A small network was shown many inputs. Here are its activations along a few directions, one row for each input.
Each table varies a few parts of the input and shows all the possible inputs, shuffled.
A made-up example of a description, with smaller parts first: one of 3 separate values, together with either a single point or one of 11 places around a ring or (one of 4 places along a line, together with one of 8 places around a ring).
Shared parts are said once, and a part with two or three values counts as separate values.

Other details of the inputs vary at random and push rows far along three fixed directions, the same in every table; ignore that.

A family of inputs:
r1: [ 27  17  -7  23 -21  11   0 -13 -31  12   5  15   4]
r2: [ 12  14 -23   7   8  -2   9 -31  11 -15  -4 -35 -36]
r3: [ 40   3  -5 -19 -12   4   6 -56  25 -77  -8  29 -62]
r4: [-23   0   9 -34   7  -9  -3  -4  51 -62 -10  31 -23]
r5: [ 29  10  -7  21  -7  10   1 -14 -39   3   4  17   4]
r6: [-13 -13  22  -7  -1   9  -8  33  -1   2   6  46  21]
r7: [ 33   4 -17  15 -11   5  -8 -10 -37  21  11   0   9]
r8: [-15   5  15 -16 -16  -3 -24  29   0   9   4  29  38]
r9: [ 26 -14  -3  20  -5   3  21  -8 -38  25   8  16   0]
r10: [ -5  -3 -21  18  15  -2  31  -9   0  40  -8 -81 -17]
r11: [ 22  13  -6  29 -14  -1  11  -4 -38  18   7   5   8]
r12: [-15 -23  10 -12  -1  -7 -19  34  -5  17   4  34  22]
r13: [-27 -21  20   6   6  -5  -7  39  -4  39   1  15  38]
r14: [  4   4 -20   6   6  10  17 -22  11  22 -10 -62 -24]
r15: [-26 -29  11  -2   5   2 -17  40  -7  42   2  16  28]
r16: [-47  -2  11 -12  18  -7   5  22  39  10 -12 -44   7]
r17: [ 22  12 -18  -5   7  11   3 -37  12 -22  -7 -26 -35]
r18: [-49 -13  -4 -11  33  -6 -16  28  30  32  -2 -59   9]
r19: [ 39  20  -3 -20 -16  14  15 -66  29 -97 -15  50 -63]
r20: [-22 -15  12  -5  -6  -5 -13  30  -1   5   6  42  27]
r21: [ 33  25 -13 -12  -3   9   0 -54  20 -67  -8   9 -48]
r22: [ 28 -13   2  19  -7  10  16 -15 -37  17   8  23  -4]
r23: [ -3 -14  -9  25  13   6  35 -12  12  20   1 -51 -37]
r24: [ 32  10 -15  20 -15   4  -8 -14 -35   7  11  13   4]
r25: [ -7   4  16 -16   0  -5 -30  20  -9 -26   7  51  29]
r26: [ 28  -5  -3  27 -12   1  20  -7 -30  25   0  16   4]
r27: [-54 -10   6  -2  20 -15   8  30  34  29  -5 -64  13]
r28: [ 18 -21  -3  29  -3   4  21  -3 -40  43  12  -2   5]
r29: [ 18  -5  -7  27 -16  12  12 -12 -33  23   4  20  -3]
r30: [ 20  22  -9  -5 -12   9  15 -41  23 -30 -12 -20 -36]
r31: [ 33   7  -5   9 -17  10   5 -14 -38  11   3  10   8]
r32: [  5  -6  -4  15  10  12  30 -23  15  -3  -3 -29 -45]
r33: [-29   3   4 -22  24 -16  -9   9  35 -36  -5 -10  -7]
r34: [-11   6  21 -16 -13  -4 -17  25  -4  -8   2  38  35]
r35: [-52  -6   2  -9  14 -14  -2  28  42  27  -4 -60  11]
r36: [-21 -27  13  -7   2  -1 -21  35  -6  28   4  25  23]
r37: [-45 -22  11  -3  25 -14   9  23  43  14  -9 -36   1]
r38: [ 33   4  -8  12 -18   5   7 -10 -38  14   5   4  11]
r39: [-45 -11  -8 -14  32 -13 -13  30  31  27  -2 -56   8]
r40: [-10  -6 -18  21  18   7  29  -9   1  49 -10 -86 -15]
r41: [ 36  11 -16   6 -22   5   2 -11 -33  17   4   7   8]
r42: [ -8  -5  10 -16   4  -8 -27  29 -13  -3   9  28  37]
r43: [-21  -5  20 -28  14  -4   1  -1  53 -46 -17  17 -14]
r44: [ 34   9 -11   7 -22  12  -2 -14 -33  18   5   7   8]
r45: [ -9  23  21 -40   2  -5 -14 -15  50 -97 -11  42 -21]
r46: [ 15  -8  -2  -1  11   9  29 -40  16 -26  -8 -11 -46]
r47: [ 11   8 -15  14  12  -3  15 -31   5 -18  -2 -38 -33]
r48: [-38   5   6 -16  11 -14 -13  13  45 -20  -1 -22  -3]
r49: [ -2   1   9 -28 -15  -5 -29  24  -1  -9   7  36  36]
r50: [ -9  -3  12 -17   6   0 -27  28 -12  -2   3  32  36]
r51: [ -5  -1  14 -20   4  -2 -30  23 -12 -11   6  38  33]
r52: [ -9  12  18 -16 -15  -4 -33  21   1 -21   7  52  28]
r53: [ 24   8 -14  24 -10   8  -7 -11 -37  23   9   3   5]
r54: [ -4  11  22 -15 -13 -11 -24  19  -3 -38   8  57  29]
r55: [ 29  14  -5  18 -23   1  15  -8 -35  15   2   8  10]
r56: [ 20  11  -2  31 -14   5   7  -9 -39  18   7   6   6]
r57: [-39   7   4 -18  14 -16 -10  16  45 -18  -4 -21  -4]
r58: [  0  -2 -23  18  24  -3  21 -14  -3  27  -4 -71 -22]
r59: [ 29  15 -11  16 -27   2   8  -8 -30  23   4   5  10]
r60: [-34 -13  12 -18  20  -6   8  20  45 -19  -3  -6 -16]
Description of these inputs: one of 4 places along a line, together with either one of 5 separate values or (one of 2 separate values, together with one of 5 places around a ring).
- Changing only the place on the line of 4 turns r19 into r20. The same change can be made to r5. Which row results? => r47
- Changing only the place on the line of 4 turns r4 into r29. The same change can be made to r2. Which row results? => r53
- Change only the choice among 5 separate values in r12. List by row number the other rows that result. => r4, r9, r26, r60
- Start at r2 and move only the place on the ring of 5, one step at a time. The first step leads to r39. Which rows follow, in order? => r41, r59, r57
- Start at r30 and move only the place on the line of 4, one step at a time. The first step leads to r8. Which rows follow, in order? => r35, r59

A family of inputs:
r61: [-35  -6  -7  19  19  -6  18   5  30  32  -3 -76 -18]
r62: [ -6   4   2  -7  -7  -7 -27  39 -29  30  12  12  53]
r63: [-41 -19  23 -39  26  -9 -19  30  38 -26  -4  14  14]
r64: [-47 -11  22 -29  21 -13 -16  32  43 -28  -8  22  11]
r65: [-30 -23  -7   4  25   7  20   2  30  41 -11 -71 -22]
r66: [ -4 -12  11   4 -13  -4 -15  32 -19  17  11  52  32]
r67: [ 48  -3 -13  16 -14   9  18 -39 -29  -4   2  10 -28]
r68: [  4   7   5 -23   9  -4  14 -32  42 -68 -13   9 -40]
r69: [  9  24  -6 -33   9  -5  -7 -33  37 -68 -10 -11 -28]
r70: [ -8   2  16   1 -14  -6 -11  38 -24  21  11  30  48]
r71: [ -1 -12  12   0 -15  -8 -11  27 -21  14   7  52  34]
r72: [-43   2   9 -39  15 -16 -40  34  43 -24   1   1  21]
r73: [-16  -1  15  10  -9   1 -18  36 -25  24  12  35  43]
r74: [ 50   5  -3   5 -11  15   5 -38 -26 -33  -1  41 -24]
r75: [  5  -2 -11  50   0   5  28   4 -42  74   5 -53  16]
r76: [ 42   5 -13  23 -17   6  29 -30 -29   1   2   6 -22]
r77: [  7  26  -7 -29  10  -4 -12 -33  37 -69 -12  -7 -32]
r78: [-43   3  26 -37   1  -6 -17  29  50 -26  -9  14  17]
r79: [  1  -6  14  -7 -22   5 -10  24 -15  13   2  57  32]
r80: [ -6  -1  14   3 -19  -7 -15  30 -23  19   9  35  44]
r81: [-29   2 -18   0  18   0   6   2  29  38 -11 -87  -9]
r82: [ 52   2  -5   5 -18  13   4 -36 -21 -30   6  43 -27]
r83: [-28  -1 -20   4  21 -12   4   1  24  30  -5 -85 -11]
r84: [  2 -16 -17  54   4   8  26   3 -41  75   7 -36  -1]
r85: [ -7  15  -1  -1  13  -1  17 -28  36 -35 -14 -36 -38]
r86: [ 35  17 -25  25  -9  11   2 -30 -35  11   5 -17 -13]
r87: [ 47  -1 -12  15 -10  12  22 -33 -31   0   4   3 -24]
r88: [ 45   2  -4   7 -11  16   4 -36 -26 -30   5  43 -27]
- Changing only one part turns r83 into r80. The same change can be made to r62. Which row results? => r70
- What is each input in this table made of? => one of 4 places along a line, together with either a single point or one of 6 places around a ring

A family of inputs:
r89: [-21 -32   2  29  10   3  15  29 -23  73   3 -17  19]
r90: [ -8   6  -1 -25   9  -3  -9  -8  28 -35  -4  -5 -15]
r91: [ -8   6   1 -21  10  -7 -12  -9  28 -37  -3  -6 -15]
r92: [-10  14   1 -17   5  -5  -8  -7  31 -38  -6  -4 -14]
r93: [ 38  12  -1 -10 -22   4 -16 -11 -30 -28   7  54   9]
r94: [ 41  18 -16  25 -25  10  11 -28 -38  14   5   0  -5]
r95: [ 47  13 -16  27 -17  13   6 -30 -43  10   6   2  -8]
r96: [ 33  22   5  -6 -30   6 -13 -12 -22 -30   4  54  13]
r97: [-30 -28  22  -4   2   0 -15  47  -5  28   5  42  36]
r98: [-14   2 -16  23  14  -4  14   0  -1  39  -2 -62  -5]
r99: [ 39  12  -1  -9 -21   4 -14 -11 -30 -27   5  55  12]
r100: [-19   0   5 -12  12  -7 -15  13  11  -4   0  -7  12]
r101: [-19 -34   0  30  10   2  15  28 -22  72   3 -15  18]
r102: [ 35  20   4  -6 -30   3 -13 -12 -25 -29   5  54  12]
r103: [ -7   6   1 -25  11  -5  -6  -8  26 -37  -7  -5 -13]
r104: [-28   0  16  -9  -3  -6 -24  46  -8  23   5  20  53]
r105: [-18  -2   3 -11  12  -8 -15  14  12  -2   1  -8  12]
r106: [  2   5 -19   8   7   3  19 -25  18  10  -6 -63 -32]
r107: [ -4 -15  -8  22  17   1  39 -23  17   9  -7 -47 -42]
r108: [-19  -1   3 -15  10  -2 -14  16  13  -3  -1  -6  10]
r109: [ 41  -6  -7  39 -14  12  33 -26 -44  21   5  11 -16]
r110: [ -2  10 -15  12   8  -1  23 -26  16   6 -10 -62 -28]
r111: [-27  -3  10  -6  -1 -11 -29  47 -10  23   9  21  48]
r112: [-12 -15   9 -16  10  -1   7  -7  34 -30  -8  12 -28]
r113: [-20   3   6 -12   3  -9  -9  14  16  -3  -3  -7  15]
r114: [-22   7   3  -8   9  -7 -12  17  14  -2  -2  -7  13]
r115: [ -8   8   2 -25  11  -2  -6  -8  27 -37  -7  -4 -13]
r116: [ -8  -2 -14  21  17   2  11  -4  -4  37  -1 -61  -8]
r117: [  2   7 -17   9  10   4  22 -24  17  10  -9 -64 -31]
r118: [-14  -9  14 -12  10  -1  11  -5  34 -35  -6  10 -25]
r119: [ -5   7   1 -25   3  -6  -4  -8  33 -34  -7  -6 -12]
r120: [ -5   7   1 -26   2  -6  -7  -7  32 -34  -6  -6 -14]
r121: [-31 -23  26  -1   5  -4  -9  49  -8  25   8  38  40]
r122: [-13 -13  11 -15  12   2   9  -8  34 -30 -10  13 -26]
r123: [ 36  20  -1  -3 -25   0 -14 -12 -27 -30   6  56  12]
r124: [-21 -32   0  28   7   5  12  29 -20  73   6 -16  17]
r125: [-16   1   5 -18   4  -6 -10  14  16  -2  -2  -6  12]
r126: [-25  -7  11 -10   2  -6 -33  44 -11  23  11  20  48]
r127: [ 42  -5 -10  39 -17  14  30 -27 -43  22   8  11 -19]
r128: [-13 -11  12 -13  10  -5  10  -5  32 -35  -4  10 -25]
r129: [ 46  14 -15  21 -24  13  10 -27 -35  13   4   1  -7]
r130: [ 44  19 -20  28 -22   9   8 -28 -40  10   7   4  -8]
- What is each input in this table made of? => one of 6 places around a ring, together with either one of 2 separate values or one of 5 places around a ring
- Changing only the place on the ring of 6 turns r116 into r95. The same change can be made to r122. Which row results? => r97
- Change only the choice among 2 separate values in r109. List by row number the other rows that result. => r89
- Start at r114 and move only the place on the ring of 5, one step at a time. The first step leads to r116. Which rows follow, in order? => r115, r117, r104
- Change only the place on the ring of 5 in r125. List by row number the other rows that result. => r98, r100, r103, r110
